data = -1.2	1.8	1.3	1.7	-1.4	-0.9
data[0] => -1.2
data[1] => 1.8
data[5] => -0.9

M = [[19, -25, -30, -40, -18, -25, 1, 7, -38, 20], [3, -34, 14, -26, -30, -21, 30, 7, 6, 1], [8, 38, -30, 7, 7, 7, -41, -6, -15, -6], [-28, -9, -40, 22, 33, 29, -34, -32, 28, -32], [9, -13, 24, -6, -36, 19, 1, -32, 2, -5], [25, -38, 15, -28, -34, 38, -26, -40, -23, -11], [-40, 32, 19, 31, -12, -6, 8, -6, 32, -38], [-40, 31, 19, 31, -13, -7, 7, -7, 32, -38], [12, -35, 8, -12, 17, 10, 36, 24, -1, 22], [26, -38, 14, -28, -32, 38, -27, -40, -22, -12], [-28, -8, -40, 22, 33, 28, -35, -33, 27, -33]]
M[0][0] => 19
M[:, -5] => [-25, -21, 7, 29, 19, 38, -6, -7, 10, 38, 28]
M[-8][-3] => -32
M[1] => [3, -34, 14, -26, -30, -21, 30, 7, 6, 1]
M[3] => [-28, -9, -40, 22, 33, 29, -34, -32, 28, -32]
M[-4][0] => -40
M[-4][8] => 32
M[-4] => [-40, 31, 19, 31, -13, -7, 7, -7, 32, -38]
M[10][-4] => -35
M[-1][-3] => -33
M[-10][3] => -26
M[1][9] => 1
M[10][-10] => -28
M[-7][9] => -5
M[5][0] => 25
M[-11][-6] => -18
M[-7][3] => -6
M[9][-5] => 38
M[-7][6] => 1
M[2][3] => 7
M[-11][-4] => 1
M[7][-7] => 31
M[8][2] => 8
M[2] => [8, 38, -30, 7, 7, 7, -41, -6, -15, -6]
M[5][4] => -34
M[0][-3] => 7
M[-2] => [26, -38, 14, -28, -32, 38, -27, -40, -22, -12]
M[4][-3] => -32
M[:, -10] => [19, 3, 8, -28, 9, 25, -40, -40, 12, 26, -28]
M[5][6] => -26
M[3][-1] => -32
M[5][-8] => 15
M[-4][-1] => -38
M[4][4] => -36

B =
[[ 12  40 -10 -14  14]
 [ 13  -4  -9  26 -24]
 [-30 -30  31   5 -10]
 [ 25  -7 -28 -19  24]
 [-15  23  15   5 -11]
 [-40  -1  37   8 -11]]
B[0][0]	12
B[3][3]	-19
B[0][1]	40
B[0][3]	-14
B[3]	[25, -7, -28, -19, 24]
B[2][2]	31
B[4][1]	23
B[3][4]	24
B[2][4]	-10
B[4][0]	-15
B[4][2]	15
B[1][2]	-9
B[2]	[-30, -30, 31, 5, -10]
B[3][1]	-7

X =  -93.82    32.73  -138.00   153.59
X[0] = -93.82
X[1] = 32.73
X[2] = -138.00

arr =
[[ 18  -8 -37  14  12 -12 -25]
 [-37   5   5  14   0   0  12]
 [-29 -10 -29   4 -23  -6   7]
 [ -3 -24  -4   0  -4 -17  -9]
 [-30 -12   0 -13 -15  -4 -22]
 [-20  24  20 -18   4  14 -26]
 [ 15 -14 -34   6 -28   0 -18]]
arr[0, 0]: 18
arr[0, 4]: 12
arr[5, 6]: -26
arr[:, 6]: [-25, 12, 7, -9, -22, -26, -18]
arr[3, 0]: -3
arr[1, 6]: 12
arr[0, 2]: -37
arr[:, 5]: [-12, 0, -6, -17, -4, 14, 0]
arr[3, 1]: -24
arr[1, 2]: 5
arr[3, 2]: -4
arr[4, 0]: -30
arr[0]: [18, -8, -37, 14, 12, -12, -25]
arr[:, 1]: [-8, 5, -10, -24, -12, 24, -14]
arr[2, 0]: -29
arr[3, 6]: -9
arr[:, 2]: [-37, 5, -29, -4, 0, 20, -34]
arr[6, 5]: 0
arr[6]: [15, -14, -34, 6, -28, 0, -18]
arr[1, 4]: 0
arr[0, 1]: -8

W =
[[ 31 -29  17  30 -35 -33  38]
 [ 31 -35  -6  39 -25 -33  -6]
 [  7 -25 -17  13  24 -29 -43]
 [ 35 -34  -5  40 -20 -34  12]]
Indices start at 0.
(0, 0) -> 31
(1, 3) -> 39
(1, 0) -> 31
(3, 6) -> 12
(2, 2) -> -17
(1, 2) -> -6
(3, 3) -> 40
(2, 5) -> -29
(0, 2) -> 17
(0, 1) -> -29
(3, 1) -> -34
(2, 6) -> -43
(3, 5) -> -34
